These are the activations of a small neural network, seen along a few directions. Each row is one input.
In each table, some parts of the input vary, and every possible input appears once, in random order.
A made-up example of a description, with smaller parts first: one of 4 places along a line, together with either a single point or one of 9 places around a ring or (one of 3 separate values, together with one of 8 places around a ring).
Shared parts are said once, and a part with two or three values counts as separate values.

Table:
R1: -439 76 -55 133 113 266 -245 -443 336 568 -27 120 294 -561 61 382 82 16
 462
R2: 190 -117 124 -47 -326 306 -242 216 -428 -484 -434 -303 35 163 21 6 -30
 109 -235
R3: 63 224 -319 210 -201 -3 22 118 -156 -302 109 328 103 180 92 81 262 510
 -278
R4: -77 17 -82 198 -261 176 -476 234 -249 -638 -139 -29 231 77 -150 382 219
 312 -178
R5: 37 -274 268 -50 57 -299 -341 461 -95 -711 130 -420 -124 353 -538 101 -87
 -335 -101
R6: 178 85 -142 -40 -167 136 480 -190 -107 431 -183 142 -110 57 388 -296 -6
 162 -44
R7: 138 -29 -31 -143 175 -417 192 289 70 -364 334 -129 -183 379 -290 -212
 -81 -176 -332
R8: -249 -251 372 -95 439 -233 -102 -139 395 415 269 -159 -110 -293 -250 13
 -209 -722 602
R9: 371 77 13 -141 -171 97 238 111 -333 -135 -191 108 -93 233 312 -262 -28
 302 -382
R10: -225 -55 93 -170 125 277 12 -530 139 787 -412 -198 65 -459 313 -11 -177
 -148 399
R11: -74 249 -249 185 -2 61 105 -189 107 278 164 487 135 -183 237 83 208 336
 45
R12: 87 -3 9 -39 219 -368 356 64 322 154 380 53 -244 54 -195 -267 -154 -367
 41
Question: Describe the family of inputs behind these rows.
Answer: one of 3 separate values, together with one of 4 places along a line
Question: Change only the choice among 3 separate values in R10. List by row number the other rows that result.
Answer: R1, R8
Question: Start at R4 and move only the place on the line of 4, one step at a time. The first step leads to R3. Which rows follow, in order?
Answer: R11, R1

Table:
R13: 26 19 -49 51 107 -130 70 130 185 -55 305 109 -64 11 -161 -91 30 -224 16
R14: -33 21 -36 -3 66 -79 147 -114 -76 151 53 183 9 26 191 -53 73 87 51
R15: -153 -75 143 -39 106 -39 -169 -77 -59 7 16 -90 59 -36 0 110 -13 -26 194
R16: -166 -57 -9 61 69 -89 -150 -19 145 -55 79 -182 43 -34 -274 128 -33 -138
 67
R17: -108 102 -120 90 -82 146 -137 -102 84 111 -105 2 105 -144 9 198 75 168
 27
R18: 121 95 -62 13 -160 202 76 -65 70 202 -166 -52 -24 -64 33 -19 -52 112
 -116
R19: 82 -28 37 -30 -12 7 21 105 150 -18 81 -223 -118 32 -217 -131 -133 -233
 11
R20: 22 126 -154 75 -29 -12 186 -94 101 135 27 252 47 -76 74 28 49 164 -142
R21: -164 -44 2 14 -2 50 -99 -98 -78 76 -140 31 76 -94 150 145 89 36 201
R22: 91 -67 163 -138 56 57 11 20 -50 30 -48 -99 -66 -24 64 -153 -116 -162 51
R23: 3 -37 76 -68 162 -178 91 14 -10 36 134 173 -50 32 103 -61 13 -56 74
R24: 41 -45 27 -51 -50 115 82 -103 -99 150 -159 -59 -19 -19 149 -138 -60 -4
 58
R25: 238 -8 -18 24 -231 -49 -129 403 -363 -769 -76 -45 2 391 -121 37 78 274
 -491
Question: Describe the family of inputs behind these rows.
Answer: either a single point or (one of 3 separate values, together with one of 4 places along a line)

Table:
R26: -249 80 -67 206 -146 133 -279 -192 -12 -123 0 -43 358 -205 -210 391 63
 301 -97
R27: -182 124 49 -1 215 -79 397 -326 206 734 62 346 -181 -276 364 -153 1 -161
 296
R28: -154 10 -13 117 43 317 -75 -486 75 514 -317 -2 120 -489 270 6 -103 -106
 503
R29: -18 134 -371 250 -48 -255 168 -73 125 -44 295 302 126 -19 -93 10 104 242
 -52
R30: 107 -151 81 -42 -142 309 -203 89 -296 -185 -315 -63 76 163 112 4 59 141
 -109
R31: 26 117 -45 -120 89 -182 103 147 -79 -39 107 287 -52 151 228 102 233 176
 -192
R32: -127 -151 170 25 129 -130 -225 199 -51 -288 204 -24 -57 200 -164 12 21
 -88 183
R33: 370 64 -180 -15 -111 -10 348 87 10 -100 -13 51 -104 189 -15 -316 -117 67
 -366
R34: 134 -40 83 -110 -85 -30 25 226 77 -156 52 -404 -210 191 -300 -253 -226
 -158 -165
R35: -69 65 67 160 104 -160 -246 119 322 -155 357 6 7 -68 -406 262 -39 -57
 147
R36: -234 -10 245 -121 324 -123 10 -203 301 562 55 -161 -230 -281 84 24 -127
 -483 609
R37: 160 -34 -43 -113 4 -110 333 77 -266 -222 0 212 5 210 218 -181 71 25 -294
R38: 235 47 -124 -23 -308 355 -115 95 -77 -94 -276 -270 45 1 -70 -121 -57 130
 -330
R39: -10 -238 106 -177 54 -184 50 204 -143 -253 -11 -252 -98 262 -127 -116
 -22 -303 -102
R40: 11 -16 41 -36 -123 150 -290 38 -190 -150 -198 14 195 -29 109 329 138 275
 -32
Question: Describe the family of inputs behind these rows.
Answer: one of 3 separate values, together with either a single point or one of 4 places along a line
Question: Changing only the choice among 3 separate values turns R40 into R31. The same change can be made to R30. Which row results?
Answer: R37
Question: Which other rows agree with R36 in the choice among 3 separate values? List them by row number.
Answer: R32, R34, R35, R39
Question: Change only the choice among 3 separate values in R35. List by row number the other rows that result.
Answer: R26, R29
